Look-ups in named tables: a row name and a column name give one cell, copied from the table.

tapotag =
|  | nes | vod | larusul | fefa | zin | pud | folug | naraza | rumu | tevital |
|---|---|---|---|---|---|---|---|---|---|---|
| kebuko | -16 | -18 | 24 | -31 | -23 | 58 | -13 | 7 | 39 | -5 |
| tekebe | 26 | -58 | 56 | -59 | 87 | -9 | 73 | -22 | 26 | -48 |
| mog | 29 | -72 | -12 | 30 | -21 | 53 | -7 | 17 | -33 | 32 |
| pek | -27 | 45 | -54 | -6 | 0 | -26 | -7 | 63 | -65 | -58 |
| saf | -53 | -28 | 22 | -56 | 52 | -60 | 2 | -30 | -52 | -19 |
| dud | 28 | -59 | -40 | 2 | -51 | 12 | 2 | -19 | -70 | -54 |

zin of kebuko = -23
larusul of kebuko = 24
pud of kebuko = 58
naraza of saf = -30
nes of dud = 28
folug of mog = -7
naraza of tekebe = -22
pud of mog = 53
pud of dud = 12
pud of tekebe = -9
rumu of dud = -70
vod of mog = -72
vod of saf = -28
tevital of kebuko = -5
rumu of mog = -33
pud of saf = -60
larusul of pek = -54
larusul of dud = -40
nes of tekebe = 26
Which row has the largest nes? mog

Table der
	momesak	lafe	zale	tedeza	fiv
pum	115	135	142	49	153
nuneb	127	150	154	89	171
did	122	126	133	138	123
nepup	118	133	145	199	140
fos	182	134	143	214	147
nom	116	140	145	92	185

What is the fiv of pum in der? 153
What is the zale of nom in der? 145
What is the tedeza of did in der? 138
What is the momesak of nuneb in der? 127
What is the lafe of did in der? 126
What is the momesak of pum in der? 115
What is the lafe of fos in der? 134
What is the tedeza of pum in der? 49
What is the fiv of nom in der? 185
What is the momesak of fos in der? 182
What is the zale of pum in der? 142
What is the zale of nepup in der? 145
What is the zale of nuneb in der? 154
What is the fiv of nuneb in der? 171
What is the fiv of nepup in der? 140

rovemap =
|  | votefa | rur | kezage | gis | rigezef | tet |
|---|---|---|---|---|---|---|
| kuve | 152 | 177 | 174 | 189 | 176 | 50 |
| veno | 184 | 137 | 94 | 171 | 164 | 152 |
| vaf | 208 | 112 | 18 | 191 | 173 | 95 |
| petones | 164 | 157 | 144 | 169 | 164 | 133 |
| mari | 200 | 132 | 57 | 195 | 175 | 110 |
| gim | 177 | 207 | 197 | 211 | 185 | 199 |
| lidun | 194 | 179 | 126 | 224 | 191 | 126 |
| navivu | 171 | 202 | 200 | 200 | 180 | 198 |
| lil | 182 | 155 | 115 | 188 | 173 | 134 |
| konekuf | 176 | 206 | 196 | 211 | 185 | 190 |

What is the kezage of veno in rovemap? 94
What is the rigezef of mari in rovemap? 175
What is the rur of konekuf in rovemap? 206
What is the kezage of lidun in rovemap? 126
What is the gis of lidun in rovemap? 224
What is the gis of petones in rovemap? 169
What is the kezage of vaf in rovemap? 18
What is the rigezef of lidun in rovemap? 191
What is the gis of navivu in rovemap? 200
What is the gis of lil in rovemap? 188
What is the tet of lidun in rovemap? 126
What is the rur of petones in rovemap? 157
What is the votefa of lidun in rovemap? 194
What is the rigezef of vaf in rovemap? 173
What is the votefa of veno in rovemap? 184
What is the rur of lil in rovemap? 155

